A small network was shown many inputs. Here are its activations along a few directions, one row for each input.
Each table varies a few parts of the input and shows all the possible inputs, shuffled.
A made-up example of a description, with smaller parts first: one of 2 separate values, together with either a single point or one of 11 places around a ring or (one of 6 places along a line, together with one of 8 places around a ring).
Shared parts are said once, and a part with two or three values counts as separate values.
In the rows, zero is written as 128.

Other details of the inputs vary at random and push rows far along two fixed directions, the same in every table; ignore that.

Table:
x1: [142 139 144 150 116 107 156 115 183 132  98  87]
x2: [131  85 131 131 143 123 158 130  89 171 159 131]
x3: [110 117 148 138 158 112 157 139  99 139 183 135]
x4: [159 138 106 101 100 143  85 111 135 120  90 128]
x5: [105 152 148 169 159 114 193 121 150 124 139  94]
x6: [122  81 116 109 132 150 101 139  51 162 153 183]
x7: [142 115 136 136 115 134 117 126 124 147 107 129]
x8: [118 152 158 162 133 107 153 121 196 110 102  92]
x9: [134 125  89  92 113 148  92 135  96 121 119 152]
x10: [157 124 118 111  92 142  88 133 125 134  99 137]
x11: [114 110 147 134 151 124 151 144  80 154 177 145]
x12: [136 173 138 139 109 105 128 121 229  82  89  86]
x13: [126 100 137 121 137 133 136 143  68 158 170 155]
x14: [117 129 110 100 118 143  59 143 105 104 133 179]
x15: [115 118 136 133 154 107 148 137 127 124 166 123]
x16: [119 133 118 116 117 136  76 137 130 107 118 157]
x17: [138 125 108 114  88 156  63 125 143 118  88 151]
x18: [132  93 140 128 131 135 146 135  77 169 155 144]
x19: [118 118 155 163 160 116 201 106 128 160 139  91]
x20: [131 173 119 112 125 125  95 118 172  74 109 118]
x21: [156 156 103 113  92 142  94 118 160 109  71 120]
x22: [135 111 121 118 131 124 124 134 120 132 146 134]
x23: [144 148 109 107 112 122  81 136 167  87 114 128]
x24: [129 117 144 142 132 126 134 129 123 140 127 132]
x25: [128  84 128 125 148 125 151 134  81 165 168 142]
x26: [128 120 118 122 136 137 139 129  89 147 141 143]
x27: [128 132 134 123 133 120 124 135 125 123 152 134]
x28: [136 135 101 114 104 139 119 123 138 127  89 116]
x29: [127 137 114 113 105 139  73 131 146 105 101 151]
x30: [117 102 116 127 135 139 158 126  83 158 139 128]
x31: [126 132 150 153 139 107 175 120 163 135 132  99]
x32: [125 100 132 124 154 133 152 119  69 163 161 140]
x33: [125 146 152 158 126 113 168 121 185 121 110  92]
x34: [141 162 117 112 115 129  99 113 170  91  97 116]
x35: [100 124 171 173 169 103 189 130 134 145 156 107]
x36: [140  97 132 137 129 119 156 123 126 159 132 112]
x37: [129 131  82  79 114 150  65 146  79 105 132 168]
x38: [117 133 110 119 127 134 133 131 120 120 126 126]
x39: [101 158 171 170 153  98 172 124 194 103 125  90]
x40: [128 167 106 111 108 148  79 129 144  78 120 140]
x41: [137 168 110 119 108 136 104 123 170  90  95 121]
x42: [119 137 140 125 134 126 124 141 122 113 154 139]
x43: [153 138  97  99  98 153  82 126 114 121 102 149]
x44: [149 117 120 112 113 133 111 130 118 140 129 139]
x45: [114 129 155 179 129 112 181 109 188 142  87  82]
x46: [122 129 128 120 149 130 128 123  95 131 153 136]
x47: [132  89 140 129 137 137 131 135  66 172 149 153]
x48: [ 89 147 140 161 162 109 196 125 151 113 142  89]
Each input here is: one of 6 places along a line, together with either one of 3 separate values or one of 5 places along a line.
The inputs of x28 and x9 match in every part but the place on the line of 6. If x4 is changed in the same way as x28 into x9, which row does it become? -> x32
A walk changes only the place on the line of 5. It starts at x15 and steps to x3. List the rest of the walk in order. -> x42, x39, x14

Table:
x49: [145 139 129 138  88 126 119 122 205 115  79 110]
x50: [109 155 114 123 106 150  62 125 141  95  90 153]
x51: [116 146  93 114 111 151 120 125 112 115 113 128]
x52: [177 159 116 108  82 134  85 119 177 104  63  98]
x53: [140 147 102  97 116 126  75 148 153  77 128 140]
x54: [118 145  94 115 120 151 124 127 110 111 105 128]
x55: [178 159 104  99  87 131  92  90 194  97  56  94]
x56: [109 176 121 136 106 143  71 122 189  69  58 132]
x57: [159 131 142 118  98 138  52 125 145 123  83 141]
x58: [ 80 103 155 171 181 135 201 124  56 180 172 140]
x59: [ 97 100 116 118 141 157 107 142  37 149 147 182]
x60: [134 113 154 157 126 121 170 118 162 153 116 106]
x61: [109 151 164 164 156  99 159 134 172 108 152 109]
x62: [ 95 140 140 170 170 125 235 112 113 153 141  88]
x63: [124  75 129 138 129 126 173 145  75 190 157 133]
x64: [147 114 112 116  89 136  74 140 137 132  97 149]
x65: [116 118  89  92 114 166  87 139  47 137 140 173]
x66: [117  68 180 163 164 119 196 117  62 207 175 135]
x67: [ 97  94 147 130 156 109 155 157  86 144 194 143]
x68: [163  81  93  84 122 153 113 115  54 175 139 155]
x69: [ 99 102 173 158 182 109 158 144  81 153 204 154]
x70: [ 84 140 165 181 161 129 178 117 138 134 121 121]
x71: [112 147 137 120 124 111  95 144 179  80 127 127]
x72: [109 138 144 120 132 108  87 141 170  89 130 135]
x73: [140  79 118 108 106 145  66 147  72 165 133 185]
x74: [126  81 176 162 162 120 176 129  65 201 161 127]
x75: [142 127 157 155 128 117 166 122 148 150 110  88]
x76: [137 126 130  95 135 134  81 151  58 128 188 184]
x77: [ 92 144 173 183 177  80 198 128 204 105 144  79]
x78: [163 129  77  89  88 135  87 120 146 124  84 122]
x79: [108 106 157 147 170 112 170 151  77 153 204 143]
x80: [115 150  81 108 122 149 121 103 114 114 105 117]
x81: [ 88 156 150 183 158 112 223 110 172 122 104  68]
x82: [ 88 163 130 179 173 108 240  84 178 123  98  44]
x83: [142 165 126 113 130 117 123 132 140  97 152 123]
x84: [155  81 125 100 116 149 110 131  45 176 149 165]
x85: [165  84  77  79 106 155  94 118  63 165 135 165]
x86: [164  86 104  88 102 157  86 135  67 164 137 173]
x87: [129 110 178 176 150 110 196 123 121 176 134  93]
x88: [151 130 125 134 112 127 160 112 172 136  96  95]
x89: [125  98 142 164 141 115 224 115 131 178 144  93]
x90: [126 155 103  99 131 104 118 125 183  73 125  98]
x91: [153 111 131 119  98 143  67 122 144 133  98 159]
x92: [122 124 110  97 127 121 114 150 118 104 158 134]
x93: [152 147 145 135  93 124 113 113 198 111  75 101]
x94: [123 159  84 109 129 152 125 104 115 110 100 120]
x95: [140 128 130  92 134 136  62 148  63 122 182 192]
x96: [114 155 106 117 101 151  70 128 136  96  94 149]
x97: [155  81 125 116 147 136 150 120  36 195 153 127]
x98: [160 123 123 116 102 133 125 116 136 136 105 114]
x99: [118 125 171 185 123 110 172 108 213 136  94  95]
x100: [151  85 108  97  97 155  63 139  77 156 131 189]
x101: [121 123 118 100 125 117 107 150 119 107 155 139]
x102: [118 157 101 112  97 153  76 132 133  97  95 144]
x103: [106 135 151 156 157 101 167 141 170 108 150 104]
x104: [ 86 144 184 189 183  79 192 124 210 104 141  84]
x105: [131 106 129 153 123 114 194 130 138 165 126  92]
x106: [122 166 159 149 150 102 168 127 163 107 155 101]
x107: [156  90 133  98 108 152  48 127  72 155 126 187]
x108: [114 152 116 125 117 152 109 132 120 111 106 144]
x109: [146 187 114 112 105 120  84 139 198  61 112 116]
x110: [129 158 153 120 132 120  79 135 141  94 146 158]
x111: [109 146 119 133 121 143 121 133 130 108 101 133]
x112: [130 111 161 163 130 119 165 115 165 153 116 110]
x113: [146 156 113  97 142 119 110 119 117  99 161 132]
x114: [115 145 107 120 123 153 122 130 103 121 116 141]
x115: [ 98  83 134 143 209  96 223 130  65 166 221 109]
x116: [128  94  99  91 148 132 113 158  50 133 192 166]
x117: [142 191 111 125 130 100 130 116 219  61 111  79]
x118: [152 144 111 119  76 129  84 134 192 108  67 120]
x119: [138 142 110 108 130 125 113 146 118 103 161 136]
x120: [149 140 119 132  87 127 125 120 203 114  80 104]
The inputs of x69 and x109 match in every part but one. If x56 is changed in the same way as x69 into x109, which row does it become? -> x81
Describe the family of inputs behind these rows. -> one of 6 places along a line, together with either one of 3 separate values or one of 4 places along a line or one of 5 places along a line
Which other rows does x64 become when the place on the line of 6 takes its other values? List them by row number. -> x63, x73, x78, x105, x118
List by row number the other rows that have the place on the line of 6 in common with x111. -> x49, x60, x67, x76, x79, x87, x93, x102, x103, x108, x118
Which other rows does x80 become when the choice among 3 separate values takes its other values? List them by row number. -> x82, x94
Which other rows does x112 become when the place on the line of 6 takes its other values? List them by row number. -> x60, x68, x86, x88, x91
Which other rows does x115 become when the place on the line of 4 takes its other values? List them by row number. -> x90, x113, x117
Which other rows does x54 become when the choice among 3 separate values takes its other values? List them by row number. -> x51, x62

Table:
x121: [110 140 162 157 154  98 156 134 164 109 157 113]
x122: [128  81 103  96 128 160  83 142  24 163 156 193]
x123: [169 142  94  87  83 147  66 130 137 107  94 141]
x124: [115 172 101 115 130 126 116 124 170  70 112 113]
x125: [120 137 161 160 142 118 162 111 149 139 116 104]
x126: [139 102 142 139 126 115 135 130 145 146 132 123]
x127: [127 116 110 130 133 129 159 115 122 143 121 111]
x128: [ 98 126 129 134 169 120 168 135  86 135 181 133]
x129: [158 134 142 132 105 119 120 130 172 125 112 115]
x130: [118 184 135 139 132 107 132 125 207  68 109  89]
x131: [110 134 130 127 151 119 141 132 128 110 152 126]
x132: [124  89 130 137 147 123 171 124  94 170 150 123]
x133: [134 112 128 134 128 119 142 125 141 142 123 115]
x134: [105 108 150 138 167 111 155 141  98 138 185 139]
x135: [134 102 118 114 118 132 124 136 103 146 136 140]
x136: [149 115 110 108 121 141 122 117  92 148 130 133]
x137: [136 144 139 147 106 109 145 123 214 112  92  87]
x138: [135  99 143 137 140 123 170 132  89 171 157 123]
x139: [106 150 115 126 150 124 147 129 119 109 151 123]
x140: [121 177 149 144 130 102 124 131 212  71 114  95]
x141: [105 120 148 137 166 112 158 142  88 137 184 132]
x142: [136 141 118 117 112 145  99 130 123 119 108 142]
x143: [133 106 121 110 117 144  75 140  99 135 125 167]
x144: [182 130 118  87  78 137  38 127 152 112  97 149]
x145: [131 154 114 142 104 119 154 114 204 107  82  81]
x146: [116 101 111 134 140 132 181 124  89 164 144 119]
x147: [142 137 104  97  94 148  46 134 140  99  87 157]
x148: [111 131 137 128 151 114 138 135 128 112 154 127]
x149: [128 157 113 105 124 126  81 141 149  82 129 144]
x150: [116 156 115 117 136 124 121 127 155  86 127 119]
x151: [141 163 165 156 111 113 116 111 218 104  80  99]
x152: [154 123  89  92 108 153 104 127  81 138 123 146]
x153: [128 113 137 150 157 120 208 102 103 169 143  93]
x154: [127 114 123 133 125 124 157 127 130 145 126 115]
x155: [124 144 101 116 100 149  96 127 142 105  88 136]
x156: [140  69 125 110 119 135 107 148  66 172 167 172]
x157: [147  93 103  97 125 152 123 136  40 168 157 159]
x158: [124 102 133 125 144 143 132 124  58 166 152 153]
x159: [154 139  89  78  93 169  37 124  83 118 103 176]
x160: [136  97 167 158 152 107 191 116 120 176 155 104]
x161: [105  95 174 174 158 111 179 129 125 168 150 122]
x162: [130 127 154 146 133 125 131 119 133 143 123 127]
x163: [122 151 114 133 113 137 115 116 168 104  81 116]
x164: [170 115  91  75  80 147  27 140 121 114 104 169]
x165: [120 144 121 138 128 141 148 119 120 131 111 120]
x166: [107 126 156 165 134 116 165 128 163 137 118 109]
x167: [104 124 147 161 164 129 201 103  96 163 138 106]
x168: [130 117 113 132 128 126 150 119 133 141 119 112]
x169: [142 114 117  83 120 141  39 159  68 116 171 195]
x170: [113 159 132 153 111 123 142 119 202 100  79  97]
x171: [107  91 158 155 142 123 155 140 101 168 155 143]
x172: [140 124 155 153 131 111 172 125 156 147 130  98]
x173: [115 156 139 153 110 119 138 122 204 102  81  98]
x174: [130 113 126 100 130 130  70 150  98 111 163 173]
x175: [107 123 112 111 159 135 137 140  53 135 181 148]
x176: [ 88 116 134 163 154 130 205 119 103 160 137 110]
x177: [104 122 150 163 156 129 200 120 102 162 142 110]
x178: [116 189 126 136 131 112 134 122 204  65 105  86]
x179: [136 162  93  83 110 140  47 144 135  71 120 161]
x180: [129 131 149 145 126 127 132 131 139 134 121 126]
x181: [148 120 138 130 126 120 140 116 133 145 125 112]
x182: [136 115 145 131 123 135 107 140 105 143 137 153]
x183: [118 175 144 145 133 101 128 131 212  72 117 101]
x184: [138 119 121 108 115 149  89 139  84 137 128 162]
x185: [175 142  95  82  83 146  52 119 139 107  88 141]
x186: [109 126 118 140 136 138 150 117 116 137 115 123]
The inputs of x133 and x164 match in every part but one. If x181 is changed in the same way as x133 into x164, which row does it become? -> x160
The inputs of x127 and x132 match in every part but one. If x152 is changed in the same way as x127 into x132, which row does it become? -> x123
Describe the family of inputs behind these rows. -> one of 6 places along a line, together with either one of 3 separate values or (one of 2 separate values, together with one of 4 places along a line)
Which other rows does x131 become when the choice among 3 separate values takes its other values? List them by row number. -> x130, x179
List by row number the other rows that have the place on the line of 6 in common with x144. -> x121, x126, x129, x151, x156, x161, x169, x171, x174, x182
